Each row below holds a small network's activations on one record, seen along a few directions.
Each row is followed by the record's values for the fields SUG, NEDE, FUPES, MUVO, PIM.
Other fields move the rows too, some of them a lot.
In the rows, zero is written as 500.
Strong random noise was added to every row along 3 fixed directions; ignore it. To show where, here is one row again and again, with new noise each time:
547  651  400  470  477  456  522  513  471  585  457  244  644  512  548  358  520  395  680
492  486  676  464  542  535  460  590  584  448  518  668  450  449  557  566  491  553  496
505  507  568  457  572  476  554  512  557  490  534  601  453  433  605  476  516  529  534
567  463  483  449  610  511  536  551  612  561  375  325  538  412  471  473  551  557  525
491  615  621  480  438  522  412  597  498  474  530  544  557  528  562  503  468  441  603

590  277  161  519  758  397  747  340  638  614  314  175  509  263  432  463  650  638  453 | SUG is mapa, NEDE is dela, FUPES is lise, MUVO is gub, PIM is fus
493  434  753  518  682  517  547  533  712  382  423  788  356  500  447  615  574  553  450 | SUG is zom, NEDE is ramat, FUPES is voga, MUVO is kep, PIM is peva
486  322  530  511  601  514  537  468  565  477  477  639  425  392  446  580  540  649  399 | SUG is mapa, NEDE is dela, FUPES is lise, MUVO is kep, PIM is ziz
462  451  540  562  551  431  579  484  639  501  469  545  584  561  540  514  475  478  639 | SUG is mapa, NEDE is dela, FUPES is voga, MUVO is kuzok, PIM is fus
487  525  544  544  330  601  244  633  442  473  478  448  701  664  433  703  442  408  617 | SUG is mapa, NEDE is ramat, FUPES is lise, MUVO is kep, PIM is ziz
478  485  345  617  475  537  366  529  476  513  490  438  561  542  394  690  444  351  585 | SUG is zom, NEDE is ramat, FUPES is lise, MUVO is kep, PIM is peva
556  185  586  525  653  681  414  652  835  551  181  326  550  412  207  691  568  700  312 | SUG is mapa, NEDE is dela, FUPES is lise, MUVO is kep, PIM is ziz
499  347  477  411  403  513  536  677  552  619  499  427  605  598  595  544  386  593  691 | SUG is moded, NEDE is dela, FUPES is voga, MUVO is kuzok, PIM is peva
546  575  490  408  485  486  539  555  479  550  396  264  614  441  362  390  582  511  424 | SUG is dat, NEDE is dela, FUPES is lise, MUVO is gub, PIM is peva
445  586  677  456  383  478  449  469  441  399  643  783  438  552  557  447  453  525  456 | SUG is dat, NEDE is dela, FUPES is voga, MUVO is toz, PIM is peva
456  488  543  573  486  597  320  510  435  440  493  594  479  529  524  601  478  392  498 | SUG is mapa, NEDE is ramat, FUPES is voga, MUVO is kep, PIM is ziz
522  425  551  405  565  470  582  546  626  510  355  421  542  416  392  513  557  593  438 | SUG is dat, NEDE is bofif, FUPES is lise, MUVO is gub, PIM is peva
507  535  283  573  457  418  644  339  419  577  614  463  556  536  703  361  507  387  625 | SUG is mapa, NEDE is dela, FUPES is lise, MUVO is kep, PIM is ziz
467  589  370  550  581  427  507  448  581  487  453  410  617  622  485  468  457  299  760 | SUG is zom, NEDE is ramat, FUPES is voga, MUVO is kep, PIM is peva
439  537  626  651  374  578  243  543  472  380  568  797  469  592  487  677  490  391  441 | SUG is mapa, NEDE is ramat, FUPES is lise, MUVO is kep, PIM is ziz
545  382  740  462  756  558  568  549  754  427  309  499  332  393  264  517  602  721  296 | SUG is zom, NEDE is dela, FUPES is voga, MUVO is toz, PIM is peva
515  548  458  512  571  474  608  363  424  495  531  549  378  397  492  428  512  481  443 | SUG is zom, NEDE is dela, FUPES is lise, MUVO is toz, PIM is peva
612  336  224  530  617  547  504  469  557  587  314  130  519  402  321  549  481  592  446 | SUG is zom, NEDE is dela, FUPES is voga, MUVO is toz, PIM is peva
481  512  463  418  311  575  358  774  470  585  446  310  703  591  467  553  419  524  668 | SUG is moded, NEDE is dela, FUPES is voga, MUVO is gub, PIM is peva
532  566  617  559  447  583  339  540  463  413  414  551  465  493  338  527  457  469  361 | SUG is dat, NEDE is dela, FUPES is voga, MUVO is toz, PIM is peva
522  350  651  385  635  533  579  597  658  420  463  559  497  481  550  570  503  696  454 | SUG is dat, NEDE is bofif, FUPES is voga, MUVO is gub, PIM is peva
470  541  500  504  479  507  589  509  489  565  568  427  522  527  600  526  456  464  657 | SUG is zom, NEDE is dela, FUPES is lise, MUVO is kuzok, PIM is peva
546  586  484  488  372  532  453  522  392  526  593  503  525  527  478  494  475  510  524 | SUG is moded, NEDE is dela, FUPES is lise, MUVO is toz, PIM is peva
488  329  510  537  625  501  563  405  576  469  500  683  317  392  502  496  585  662  341 | SUG is mapa, NEDE is dela, FUPES is voga, MUVO is kep, PIM is ziz
476  573  429  456  336  437  438  501  302  536  734  632  504  606  745  515  402  429  603 | SUG is moded, NEDE is ramat, FUPES is voga, MUVO is kep, PIM is peva
508  188  713  461  714  504  637  530  837  466  364  697  332  359  443  640  523  721  416 | SUG is zom, NEDE is dela, FUPES is voga, MUVO is kuzok, PIM is peva
484  614  427  557  307  549  346  518  351  454  564  541  567  620  517  578  434  286  599 | SUG is zom, NEDE is ramat, FUPES is lise, MUVO is kep, PIM is peva
393  578  603  470  351  552  417  534  437  390  593  720  489  524  565  546  416  377  570 | SUG is zom, NEDE is bofif, FUPES is lise, MUVO is gub, PIM is peva
474  536  652  519  482  484  457  482  507  406  573  803  453  528  491  575  536  448  459 | SUG is dat, NEDE is ramat, FUPES is lise, MUVO is kep, PIM is peva
508  630  482  488  380  489  497  539  412  488  561  445  549  512  516  483  518  424  520 | SUG is zom, NEDE is bofif, FUPES is lise, MUVO is gub, PIM is peva
468  352  749  406  569  466  610  608  636  460  487  645  379  480  481  501  496  660  331 | SUG is dat, NEDE is dela, FUPES is voga, MUVO is kuzok, PIM is peva
424  566  498  459  515  402  575  389  415  536  730  800  380  501  741  483  481  441  583 | SUG is moded, NEDE is ramat, FUPES is lise, MUVO is kep, PIM is peva
507  679  278  556  392  427  521  402  273  590  591  307  604  518  519  355  501  412  488 | SUG is mapa, NEDE is dela, FUPES is lise, MUVO is toz, PIM is fus
553  400  366  524  361  592  381  615  419  599  594  392  586  520  516  654  348  458  541 | SUG is moded, NEDE is dela, FUPES is lise, MUVO is kuzok, PIM is peva
499  607  552  593  424  512  360  506  429  453  502  509  598  616  511  543  517  336  670 | SUG is mapa, NEDE is ramat, FUPES is voga, MUVO is kep, PIM is ziz
447  645  575  509  404  503  433  514  473  487  477  608  513  589  550  518  479  387  569 | SUG is zom, NEDE is ramat, FUPES is lise, MUVO is kep, PIM is peva
491  718  584  440  349  450  480  524  444  476  458  423  667  556  473  388  499  344  627 | SUG is dat, NEDE is bofif, FUPES is lise, MUVO is gub, PIM is peva
436  308  538  542  526  516  452  435  464  396  631  845  356  438  590  630  420  588  465 | SUG is mapa, NEDE is dela, FUPES is voga, MUVO is kep, PIM is ziz

Which values does each new row have?
489  469  675  549  596  551  434  494  601  444  413  567  423  438  356  519  579  573  391 | SUG is mapa, NEDE is dela, FUPES is voga, MUVO is kep, PIM is ziz
562  333  240  461  656  417  704  310  523  553  481  403  386  362  528  414  507  611  478 | SUG is zom, NEDE is dela, FUPES is voga, MUVO is toz, PIM is peva
505  476  577  408  534  454  642  475  547  428  508  584  453  450  581  444  547  576  490 | SUG is dat, NEDE is bofif, FUPES is voga, MUVO is gub, PIM is peva
581  562  405  445  427  529  492  538  341  605  563  319  487  427  434  434  528  578  343 | SUG is moded, NEDE is dela, FUPES is lise, MUVO is toz, PIM is peva
546  475  636  391  626  552  483  597  680  532  243  211  568  493  197  396  570  648  366 | SUG is dat, NEDE is dela, FUPES is voga, MUVO is toz, PIM is peva
565  419  288  576  562  458  470  385  496  498  587  598  468  482  617  577  437  388  613 | SUG is moded, NEDE is ramat, FUPES is voga, MUVO is kep, PIM is peva
497  663  487  509  309  507  360  575  359  489  658  552  545  509  577  506  441  427  509 | SUG is moded, NEDE is dela, FUPES is lise, MUVO is gub, PIM is peva
540  451  444  362  464  506  602  451  358  520  544  471  442  425  493  453  461  631  341 | SUG is dat, NEDE is dela, FUPES is lise, MUVO is toz, PIM is peva
520  525  471  496  635  419  717  343  514  506  484  595  305  379  532  314  588  585  376 | SUG is zom, NEDE is dela, FUPES is voga, MUVO is toz, PIM is peva
492  472  702  610  465  635  239  646  569  413  375  566  533  532  325  712  429  588  376 | SUG is mapa, NEDE is dela, FUPES is voga, MUVO is toz, PIM is fus
530  522  342  593  528  471  489  483  526  512  422  291  625  450  404  491  559  440  547 | SUG is mapa, NEDE is dela, FUPES is lise, MUVO is gub, PIM is fus
506  587  398  654  638  347  649  252  477  486  551  645  392  433  600  357  551  445  504 | SUG is mapa, NEDE is dela, FUPES is voga, MUVO is toz, PIM is fus
443  454  559  595  403  552  344  516  469  436  643  717  541  548  571  651  360  387  542 | SUG is mapa, NEDE is dela, FUPES is lise, MUVO is kep, PIM is ziz
444  300  684  510  666  524  560  465  659  469  512  695  395  415  550  564  542  581  485 | SUG is mapa, NEDE is dela, FUPES is voga, MUVO is kep, PIM is ziz
486  484  581  415  481  472  630  523  513  565  636  677  489  504  647  488  440  549  554 | SUG is moded, NEDE is dela, FUPES is lise, MUVO is kuzok, PIM is peva
481  471  631  413  409  581  536  629  573  536  436  477  554  559  454  537  461  560  493 | SUG is zom, NEDE is dela, FUPES is lise, MUVO is kuzok, PIM is peva
476  607  315  452  507  315  755  367  441  523  720  646  496  481  738  270  531  438  689 | SUG is moded, NEDE is dela, FUPES is voga, MUVO is gub, PIM is peva
554  494  539  487  513  539  430  545  544  525  471  480  532  520  475  601  506  491  537 | SUG is moded, NEDE is ramat, FUPES is lise, MUVO is kep, PIM is peva
543  477  341  468  474  482  577  455  443  489  505  430  556  455  519  483  495  449  515 | SUG is dat, NEDE is bofif, FUPES is lise, MUVO is gub, PIM is peva
